These are the activations of a small neural network, seen along a few directions. Each row is one input.
Each table varies a few parts of the input and shows all the possible inputs, shuffled.
Descriptions start from the smaller parts, as in this example, which fits no table here: line(4) and (point or line(9) or (values(3) and ring(8))).
Shared parts are said once, and a part with two or three values counts as separate values.

Other details of the inputs vary at random and push rows far along two fixed directions, the same in every table; ignore that.

Table:
row 1: [-3  2  2  1  0 -5  1 -3  7  4  1  2 -3  0]
row 2: [ 0  3 -1 -6 -1 -2  3  1  7  5  2  2  0  5]
row 3: [-2 -3  9 -2  1 -5 -4 -3  1  0  6  5  2  7]
row 4: [ -9 -30 -17  13  -6  46  -5  18  -6 -26  -9  -9  -7  -9]
row 5: [-10 -31 -15  15  -9  40  -1  24  -2 -26 -12  -6 -13  -9]
row 6: [-2  2  3 -2  5 -7 -2  1  0  2  2  2  4  0]
row 7: [-4  2  2 -1 -2 -7  2 -1  8  3  1  0 -2  2]
row 8: [-3  1  4 -2  0 -7  1  2  5  3  1  0 -2  2]
row 9: [ 5  8  2  0  6  1 12  0 -2  1  1 -3  5  2]
row 10: [-10 -32 -16  13  -9  45   0  25  -2 -26 -11  -7 -13  -7]
row 11: [ 1  9  8  1  2 -2  7 -1  1  0  0 -3  6 -6]
row 12: [-1  4  0  1  4 -4 -1 -3  6  3  5  0  1 -2]
row 13: [ 0  5 -1 -4  3  2 -1 -3  2  3  6  1  4  3]
row 14: [ 0  3  1 -4  3 -2 -2  2 -2  4  0  2  5  5]
row 15: [ 2 -2  6 -4  4 -4 -4  1  2 -2  3  8  4  7]
row 16: [-2  3  1 -2  2 -3  2  0  8  4  2  3 -1  2]
row 17: [ 5 -3  4 -8  2 -2 -4 -2  0 -1  5  6  4  8]
row 18: [  0   2   1 -10   2  -2   0   3   0   3   3   0   0   5]
row 19: [ 0  4  1 -4  5  0 -2 -2  1  4  2  0  6  4]
row 20: [-2  5  1  2  1 -4 -2 -5  5  3  4 -1  0  0]
row 21: [-5  4  3  2  0 -1 -1 -4  5  5  6 -2  0  2]
row 22: [-4  1  3 -5  5 -7  1  5  4  1  2  1  0  1]
row 23: [-2 -3  9 -2  3 -5 -4 -1  4 -3  4  6  2  6]
row 24: [-3  1  5 -2 -3 -6  1  0  3  6  3 -1 -3  3]
row 25: [ 1  2 -1 -6  1  0  2 -2  5  6  3  2 -1  3]
row 26: [ 2  5 -2 -4  2  1 -1 -3  4  4  6  0  2  3]
row 27: [-1  3  3 -3  4 -4 -2  2  0  3  0  2  5  3]
row 28: [ 2  2  0 -8  0 -2  2  2  3  5  3  0  0  4]
row 29: [-1  6  0  0  3 -2 -2 -2  3  2  3  3  4  1]
row 30: [-2  3  3 -5  3 -5  0  5  3  1  1  2  0  4]
row 31: [ 3  8  4  7  4 -5 10 -3 -2  1 -1 -3  2  0]
row 32: [-1  2  1 -7  4  0 -1  1 -1  4  3  1  6  5]
row 33: [-5  2  5 -4 -1 -6  0  1  0  4  3 -1 -2  4]
row 34: [-1  2  1 -1  6 -5 -3 -3  2  2  2  0  4 -2]
row 35: [ 1  5 -1  0  2 -3 -2 -3  5  3  3  1  1  1]
row 36: [ 0  3  0 -4  1 -1  2 -1  6  6  2  3  0  4]
row 37: [ 3 11  6 -2  0  2  6 -2 -2  1 -2 -3  6 -1]
row 38: [-4  3  4  0  5 -3 -3 -3  3  2  2 -2  4  2]
row 39: [-2  1  1 -1  3 -5  2 -1  8  4  3  3 -2 -2]
row 40: [ 0  3  1 -8  2 -4  0  3  0  3  0  2  0  6]
row 41: [ 2 -2  6 -6  3 -2 -3  1  2 -1  4  7  5  9]
row 42: [-1  4  0  1  4 -4 -2 -3  3  2  4  2  3 -2]
row 43: [ 2  5 -1 -2  2  0 -1 -3  4  5  4  1  2  3]
row 44: [-1  6 -1 -2  3  1 -1 -2  2  4  4  3  5  4]
row 45: [ 49 -15 -40   4 -36 -41 -24 -36 -50   2 -34   6 -31 -33]
row 46: [ -9 -32 -19  11 -11  43   1  20  -1 -25 -10  -7 -12  -8]
row 47: [ 3 11  6 -4  0  3  7 -2 -2  1  0 -4  7 -2]
row 48: [ 2 -4  6 -3  4 -8 -4 -1  3 -3  4  7  3  3]
row 49: [-3  1  1 -1 -5 -7  1 -3  4  6  2 -1 -3  2]
row 50: [ 49 -13 -36   5 -35 -41 -30 -38 -59   2 -37   5 -27 -31]
row 51: [ 0  8  6  7  2 -3 10 -3 -3  3  2 -4  2  1]
row 52: [-6  5  3  2  1 -1 -2 -5  2  4  6  0  2  2]
row 53: [-5  2  5 -3  2 -6  0  2  3  1  1  0 -1  3]
row 54: [-4  5  2  2  3 -3 -2 -4  3  2  3  1  2  1]
row 55: [-10 -21  -6  20 -12  42   3  16  -9 -25 -11 -12  -8 -14]
row 56: [ 0  3  1 -1  5 -3 -3 -1  2  3  1  0  5  2]
row 57: [ 4  9  3  4  6 -2 11  0 -1  1 -1 -1  5  1]
row 58: [ 3  7  4  5  7 -4 12 -1  0  0  1 -2  4 -2]
row 59: [ 0 11  9  2  0 -1  6 -3 -1  1 -1 -4  5 -3]
row 60: [-5  2  3  0 -2 -4  1 -4  6  6  4  1 -3  2]
row 61: [ 5  9  2  2  6  0 11  0 -2  2 -1 -2  5  3]
row 62: [-15 -32 -12  19  -8  43  -5  17  -6 -25  -9 -11  -9 -10]
row 63: [-2  2  0 -3  0 -5  3  2  8  3  1  2  0  3]
row 64: [-4  2  5 -1  0 -6 -2 -2 -3  5  2 -1  3  2]
row 65: [ 2 11  7  0  1  0  6 -1  0  0 -1 -2  7 -2]
row 66: [-2  1  3 -3  3 -6  2  4  7  3  3  1 -1  0]
Each input here is: line(6) and (values(2) or ring(9)).
The inputs of row 41 and row 17 match in every part but the line(6) part. If row 40 is changed in the same way as row 41 into row 17, which row does it become? -> row 18
The inputs of row 37 and row 55 match in every part but the line(6) part. If row 44 is changed in the same way as row 37 into row 55, which row does it become? -> row 52
Start at row 27 and move only the ring(9) part, one step at a time. The first step leads to row 15. Which rows follow, in order? -> row 30, row 5, row 63, row 16, row 35, row 29, row 56
Change only the values(2) part in row 9. List by row number the other rows that result. -> row 47
Change only the line(6) part in row 43. List by row number the other rows that result. -> row 12, row 20, row 21, row 26, row 35
Which other rows agree with row 34 in the line(6) part? List them by row number. -> row 6, row 11, row 12, row 22, row 39, row 42, row 45, row 48, row 58, row 66

Table:
row 67: [ 2  2  2 -3 -2 -9  2  0  0  2 -1  1 -3  2]
row 68: [  1   2   1  -2  -2 -10   2  -1   1   4   0   0  -3   0]
row 69: [ -3 -24 -14   7  -8  25  -3  14  -5 -18  -9  -2  -9  -6]
row 70: [ -5 -21 -12  12  -9  22  -1  11  -3 -15  -9  -4 -13  -9]
row 71: [ 2  0  0 -4  2 -6 -7 -4  0  3  1  5  3  2]
row 72: [ 0  2  0 -2  0 -5 -7 -6  1  4  4  2 -1  1]
row 73: [ 3  0  2 -5  1 -7 -5 -2 -3  2  2  4  3  3]
row 74: [ -1 -20 -10   9  -2  30  -3  12 -11 -20  -8  -3  -3  -4]
row 75: [ 2  0 -1 -4  1 -6 -7 -5  0  3  3  3  1  2]
row 76: [ 1  1  6 -1  0 -9 -2 -2 -2  0  0  1  1  2]
row 77: [ 0  7 -2  0 -1 -5  4 -5  1  7 -1 -3 -1 -2]
row 78: [ 3  6 -1  1 -1 -6  4 -5  1  5  1 -1 -1 -3]
row 79: [ 2  6  2  3  0 -6  0 -7 -2  2  2  0  2 -3]
row 80: [ 3  1  1 -7  0 -8  1  0  0  3 -1  3 -1  1]
row 81: [ 8  4 -2 -7  2 -3  3 -1 -4  4  0  2  3  5]
row 82: [ 3  1 -4 -6 -1 -6 -3 -3  3  5  3  2 -1  3]
row 83: [-48   9  34  -2  30  30  19  31  51   0  32  -4  24  27]
row 84: [ 4  8  3 -1  2 -3  0 -3 -6  2  0 -1  5 -1]
row 85: [  0   1   4   1  -1 -10  -2  -3  -2   2   1   1  -1   0]
row 86: [ 3  1 -4 -6  0 -6 -3 -2  2  5  0  4  0  3]
row 87: [ 4  6  1  1  1 -7  5 -3  1  3 -1 -2  0 -2]
row 88: [ -5 -20 -15   8  -9  25  -5  10  -2 -15  -7  -4 -13  -7]
row 89: [ -4 -14  -6  11  -5  31   1   9  -7 -18  -7  -6  -1  -6]
row 90: [-1  7  1  2  0 -5  0 -7 -2  5  0 -3  2 -3]
row 91: [ 0  1  4  2  0 -9 -3 -5  0  3  1  2 -1  0]
row 92: [ 2  0  4 -4  2 -8 -3 -2 -3  1  0  4  2  1]
row 93: [ 4  7  0  0  1 -6  5 -2 -1  3 -2  0  0 -1]
row 94: [ 5  8  0 -3  0 -3  4 -1 -3  5 -1 -2  2 -1]
row 95: [ 1  2 -2 -2 -3 -8 -1 -4  3  6  1  1 -3  1]
row 96: [ 3  7  3  2  3 -6  1 -4 -4  0 -1  1  3 -1]
row 97: [ 3  5  4  3  2 -7  1 -5 -2  1  0 -1  2 -3]
row 98: [ 6  8  0 -3 -2 -1  4 -4 -2  4 -1 -1  3  0]
What do these inputs look like to the network? -> values(2) and (point or line(6) or ring(9))
The inputs of row 96 and row 93 match in every part but the values(2) part. If row 91 is changed in the same way as row 96 into row 93, which row does it become? -> row 70
Change only the ring(9) part in row 88. List by row number the other rows that result. -> row 67, row 68, row 69, row 70, row 80, row 82, row 86, row 95

Table:
row 99: [-1 -7  1  1 -4  0 -3  1 -1 -4 -2  1 -4 -1]
row 100: [ 1 -3 -5  0 -4  0  1  2 -1 -1 -4  0 -5 -3]
row 101: [ 3 -4 -4 -4  0  6 -1  4 -4 -2 -2  1  0  2]
row 102: [ 4 -3 -5  4 -6  1 -5 -7 -5 -1 -2 -1 -4 -5]
row 103: [ 1 -7  0  3 -3 -1 -2  1 -1 -5 -3  2 -5 -1]
row 104: [-4 -5 -1  3 -3  0 -3  0  0 -2 -2 -1 -4 -4]
row 105: [ 16  27   7 -18   6 -37  -3 -20  -1  25   7   8  11   8]
row 106: [ 2 -6 -1 -1  1  2 -3  4 -3 -5 -1  3  1  1]
row 107: [ 0 -1 -6  0 -3  6  3  1  1  1 -2 -3 -3 -1]
row 108: [-4 -4 -2  6  0  2  0  1  3 -2  0 -1 -2 -3]
row 109: [ 2 -2 -7  0 -4  2  2  1 -2  1 -3 -3 -5 -3]
row 110: [  7  29  14 -14   6 -35   0 -21   5  26  13   5  11  10]
row 111: [-5 -4  1  3 -3  2 -2  3  0 -3 -1 -1 -4 -1]
row 112: [ 10  29  12 -12   8 -39   1 -23   6  26  12   8  10   9]
row 113: [-5  4  8  8  3 10  8  3 -2 -6 -1 -6  6 -4]
row 114: [ 1 -6 -2  2  2  3 -5  0 -3 -5 -1  3  1  0]
row 115: [ 20  29   4 -17   0 -42   0 -26  -3  29   6   6   5   6]
row 116: [-2 -2 -3  4 -3  3 -3 -3 -1 -1 -1 -2 -3 -4]
row 117: [  8   4  -1   7  -1   2   6  -2 -10  -5  -7  -4   1  -8]
row 118: [-1 -5  0  0 -1  4 -6  1 -5 -3 -1  1  1  1]
row 119: [ 10  -6  -8  -3  -5  -3  -5  -1 -11  -3  -7   3  -4  -2]
row 120: [-2 -3 -4  3 -1  3  1  2  2 -1 -1 -1 -3 -3]
row 121: [-5 -5 -1  5  1  1  0  2  3 -3  0  0 -3 -2]
row 122: [-3 -2 -2  3 -4  4 -2 -2 -1  0 -1 -3 -3 -3]
row 123: [-1 -7  0  2  2  2 -4  3 -2 -6  0  3  1  1]
row 124: [-40  25  40  -4  35  30  36  33  47   2  30  -9  32  27]
row 125: [-1 -2 -5  3 -1  5  1  0  2 -1 -1 -1 -3 -3]
row 126: [-2 -6  1  0 -1  3 -5  2 -4 -4  0  1  1  2]
row 127: [-2 -5 -1  2 -1  1  0  5  2 -4 -2  1 -4 -1]
row 128: [-2 -5  0 -5  2  7  1  8  1 -3  1  1  2  5]
row 129: [  8   3  -1  10  -1   0   4  -5 -12  -6  -8  -4   0  -9]
row 130: [ 1 -3 -3  3  2  5 -5 -1 -2 -3 -1  1  2 -1]
row 131: [ 0 -6  0  0 -2  1  0  4  1 -4 -2  2 -4  0]
row 132: [-3 -4 -2  2  0  2  1  4  3 -3 -1  0 -3 -2]
row 133: [ 1 -6 -1  0 -1  3 -6  0 -5 -4 -1  1  0 -1]
row 134: [ 2 -2 -5  3 -2  5  0 -1  0 -2  0  0 -2 -2]
row 135: [ 3 -2 -6 -3 -1  8 -2  2 -2 -1 -2 -1  1  1]
row 136: [ 5 -6 -4 -1  0  2 -4  0 -6 -4 -2  3  0 -1]
row 137: [ 4 -6 -4 -2 -6 -1  0  2 -3 -2 -5  2 -6 -1]
row 138: [-1 -4 -3 -1 -2  3  3  6  2 -1 -2 -1 -5  1]
row 139: [-5  5  8  8  2 11  8  4 -3 -5 -1 -6  6 -2]
row 140: [ 2 -1 -7  1 -4  4  1 -1 -1  0 -3 -2 -4 -3]
row 141: [ 1 -6 -2 -3 -4  2  2  5  0 -2 -3  0 -5  1]
row 142: [ 12  26  10 -15   5 -38  -7 -23  -3  25   8   7  11   8]
row 143: [-1 -6  1  1 -5  0 -3  1 -3 -3 -2  0 -4  0]
row 144: [-1 -6 -2  5 -1 -2 -2  1  0 -4 -2  1 -5 -3]
row 145: [-4 -3 -1  4 -2  2 -2  0  1 -2  0 -2 -3 -4]
row 146: [ 2 -4 -5  0 -4 -1  0  3 -2 -2 -5  1 -6 -2]
row 147: [-1 -6  1  0  0  3 -6  2 -3 -5  0  1  1  1]
row 148: [-4 -4 -1  3 -4  0 -3  0 -2 -1 -2 -2 -4 -3]
row 149: [ 3 -3 -4  1 -2  3 -8 -4 -6 -2 -2  0  0 -3]
row 150: [ 1 -2 -6  1 -4  2  1  1  0  0 -3 -1 -4 -4]
row 151: [ 5 -3 -6  0 -1  3 -6 -2 -5 -3 -3  2  0 -3]
row 152: [-5 -3 -1  4 -3  3 -2  0  0 -1  0 -3 -3 -3]
row 153: [ 0 -3 -5 -1 -4  1  2  3 -1  0 -4 -2 -5 -2]
row 154: [ 3 -1 -6  1 -4  6  1 -1 -1  0 -2  0 -2 -2]
row 155: [-3 -5  0  3 -3 -1 -3  1  0 -3 -2  0 -5 -3]
row 156: [-32  14  30 -12  29  20  19  26  40   4  28   1  25  28]
row 157: [ 3  5  1  5  1  7 10  3 -5 -4 -5 -5  3 -4]
row 158: [-2 -2 -3  5  0  4 -1 -1  2 -2  0 -1 -2 -3]
What do these inputs look like to the network? -> line(6) and (point or ring(9))
The inputs of row 101 and row 118 match in every part but the line(6) part. If row 109 is changed in the same way as row 101 into row 118, which row does it become? -> row 152
The inputs of row 153 and row 132 match in every part but the line(6) part. If row 115 is changed in the same way as row 153 into row 132, which row does it become? -> row 134
Change only the line(6) part in row 147. List by row number the other rows that result. -> row 106, row 119, row 123, row 126, row 128
Change only the line(6) part in row 103. List by row number the other rows that result. -> row 99, row 131, row 137, row 141, row 143

Table:
row 159: [ -4 -12  -6  -2  -3  -2  -5   2   6   0   1   1  -9   1]
row 160: [ 5  3 -2 -2  0  8  6  4 -9 -3 -5 -4  2  0]
row 161: [ 1 -1 -9  2 -4  3  8  4  5  3 -5 -2 -7 -3]
row 162: [ 0 -7  3  0  3  2 -8  3 -7 -7 -3  3  4 -1]
row 163: [  1 -10   1  -3   0   4 -10   2  -5  -5   1   7   1   5]
row 164: [-1  2 -2  4 -5  3  9  4 -2  1 -4 -7 -7 -5]
row 165: [-1  2 -3  7  1 13 -8 -7 -4 -1  3 -4  7 -2]
row 166: [ -6 -10   1   3  -5  -3  -7   1   3  -3   0   3  -8   2]
row 167: [-2 -1  3 11 -1 -2  3  0 -1 -7 -2 -2 -4 -7]
row 168: [ -1  -5  -8  -4  -7   2   0   3   8   2  -1  -1 -10  -2]
row 169: [ 27  31   8  -9  -6 -59   3 -34 -14  29  -2   5   1  -5]
row 170: [ -8   2  -5  11  -3   7  -4 -10   2   2   2  -5  -3  -9]
row 171: [ 5  1  3  3  0  7  7  0 -9 -6 -5 -3  6 -2]
row 172: [  2 -11  -6  -7   2   4  -8   4  -2  -2   2   5   0   5]
row 173: [  5  -1   4   5   4   4   0   0  -8 -10  -3   0   4  -3]
row 174: [ 5 -4 -8 -9 -2  8 -3  4  0 -2  0  3  0  2]
row 175: [-7 -7  2  6 -2 -4 -5  2  0 -5 -3  0 -4 -5]
row 176: [-20  28  25 -17  29   6  23  17  37  15  25   2  27  29]
What do these inputs look like to the network? -> values(2) and (point or ring(8))
The inputs of row 165 and row 170 match in every part but the values(2) part. If row 171 is changed in the same way as row 165 into row 170, which row does it become? -> row 169
Start at row 159 and move only the ring(8) part, one step at a time. The first step leads to row 166. Which rows follow, in order? -> row 175, row 167, row 169, row 164, row 161, row 168
